[[ 0.5  0.8 -0.7 -0.7 -1.9 -1.0 -1.0]
 [-2.0  0.9  0.3  0.3 -0.3  0.0  0.0]
 [-0.3 -0.5  0.5 -2.4  0.3  0.3  0.6]
 [ 1.3  0.7 -0.6  0.2  0.3 -1.1  0.8]
 [-0.9  0.1 -0.8 -0.4 -1.2 -0.6 -0.2]
 [-0.1  1.2  0.4  0.3 -2.0  0.9  0.1]
 [-0.2  0.0  0.9 -0.6 -0.1  2.1  1.0]
 [-0.2  0.5  1.1 -0.6  0.9 -2.0  1.0]
 [ 1.2  1.0  0.5 -1.3 -0.7  0.8 -0.2]
 [-2.3 -0.1 -0.2 -1.7 -1.0  0.4 -0.9]
 [ 0.7 -2.1 -0.5 -1.4  0.3 -1.3 -1.1]] --> -0.3

[[  6.590   2.525  11.429   9.544   7.587  10.346   6.189   7.937  13.413
    0.551  12.695   9.750   9.488   0.405   2.136  13.412]
 [  5.036   8.161  11.207   5.983   5.198   2.145  10.404   5.344  14.399
    2.375  10.039   7.078   5.924   0.584 -15.957  -0.964]
 [  3.744   6.167  12.976   6.661   0.573   4.883  -8.975   0.946   6.785
    6.380  10.101   7.667   3.433  23.775   4.474   8.593]
 [  6.427   2.385  11.878   7.991  -3.628  -0.269   6.314   1.346   1.380
    6.782  -4.030   9.425   3.175  -4.165 -15.964 -14.574]
 [  4.411   7.134   7.981   6.164   9.281   4.559   6.176   7.818  18.935
    7.279   9.622   7.640   8.152  -0.454   8.456  25.407]
 [  6.964   5.195   8.374   1.659  -5.291  11.107   4.445   8.759   1.845
    6.075   8.639   4.772   1.773  -9.836   3.631   3.475]
 [  5.113   9.218  -0.332  12.211   5.811  10.920  12.192   2.225  -1.521
    8.865  10.570   7.133   6.096  -4.047  12.892  -3.345]] --> 3.744

[[ -1.6  -4.7  -3.3  -9.7  -1.3  -4.8]
 [ -4.5  -4.4  -5.8  -4.2  -6.5  -7.1]
 [-16.2   5.2 -15.5 -15.0 -12.8 -13.6]
 [ -1.5  -5.5  -2.7  -8.6  -0.9  -3.7]
 [-23.9  14.6 -22.2 -21.2 -17.4 -18.6]
 [ -8.9  -2.6  -8.2  -5.0  -8.6  -7.3]
 [-23.4  13.9 -21.9 -20.8 -17.3 -18.4]
 [-17.5   6.5 -16.5 -15.3 -13.7 -14.2]] --> -16.2

[[ -2.3   8.7   3.0  -8.9 -11.7   9.4 -13.1 -12.0   0.7   3.7   0.0   0.9
   21.4]
 [ -6.1   2.4  -5.8  -2.1   2.3  14.1 -11.0   4.9  11.9  -6.5   7.9   4.6
    0.0]
 [  2.4 -16.8  -1.7   5.9 -11.9 -12.7  -2.4 -10.1  19.8  12.1 -22.5   0.7
    3.3]
 [ -3.8 -12.7 -12.0   4.8 -26.7  -0.1 -13.0  -7.9  22.1   1.4   6.3  -7.9
   -1.9]
 [ -3.2   1.5   6.3 -15.7 -20.3 -10.9  -0.1   2.8  -8.3 -17.4 -10.4   8.1
    6.7]] --> 2.4

[[  0.3 -14.5  -5.0  -0.5  -5.6  -5.2   2.3  -3.2 -14.5   3.2   3.0   3.1
    1.4  -1.0  -6.2   3.0]
 [ 12.3 -17.4   1.3  10.1 -10.9   6.9  -1.6 -12.1  -4.0   3.6  -2.7  -2.0
   -2.0  13.5   6.7  -2.5]
 [ 12.8  14.2  11.4  12.0   2.4  17.3   3.2   1.6  27.2   6.8   0.9   1.6
    4.4  16.7  19.0   1.2]
 [-11.5  -5.6  -9.5 -11.1  -6.6 -10.7  -7.4  -5.7  -8.6  -8.5  -7.1  -7.3
   -7.4 -11.8 -10.7  -7.2]
 [ -6.7  -4.1  -5.1  -6.4  -4.7  -5.7  -8.6  -6.7  -5.3  -9.1  -8.6  -8.7
   -8.5  -6.8  -5.6  -8.6]
 [ -9.8  -4.1 -10.4 -10.0  -6.6 -10.6   5.0   2.2  -4.7   4.8   5.1   5.1
    4.7  -9.5 -10.6   5.1]
 [  0.8   0.7   0.4   0.6  -3.1   2.5  -3.8  -4.1   5.3  -2.5  -4.6  -4.4
   -3.4   2.2   3.1  -4.5]] --> 12.8

[[   7.6   61.4   41.0   22.8   74.1    5.2  106.1   92.2   39.0   48.7
    41.7   29.5 -280.4   18.9  -11.3]
 [  30.2   27.5   44.7   36.7   49.8  -21.7   54.8   68.7  101.1   15.6
   -22.0  -45.1   70.1  105.5   84.4]
 [  42.0   99.6  156.5   83.3   -8.8   -0.5   75.3  147.5  101.3   33.4
    45.0  -36.1  129.3   56.2  -10.6]
 [ -61.7    8.5  -21.1  -43.1  -69.1  -14.4  144.4  -17.4    1.5   77.2
   100.5   19.8   87.3   50.8  -70.6]
 [  13.7   -3.0   56.3    2.1   37.6   19.0  -30.7   -8.6   -3.3   77.2
    -9.2  112.7   32.5   27.8  -29.1]] --> 42.0
---
array([ 131.970,  167.236,  184.575, -180.987,  148.580])
167.236
array([ 120.4,  -93.6,  -30.7, -155.9])
-93.6
array([ -26.1,   -9.9, -143.4,  126.4])
-9.9
array([  8.426, -16.084,  -0.617,  15.749,  12.452,  -8.357,   9.461])
-16.084
array([-1.249, -1.236, -1.461, -1.439,  1.944, -1.559, -1.361])
-1.236
array([-0.020, -0.184,  0.171, -0.008,  0.005])
-0.184
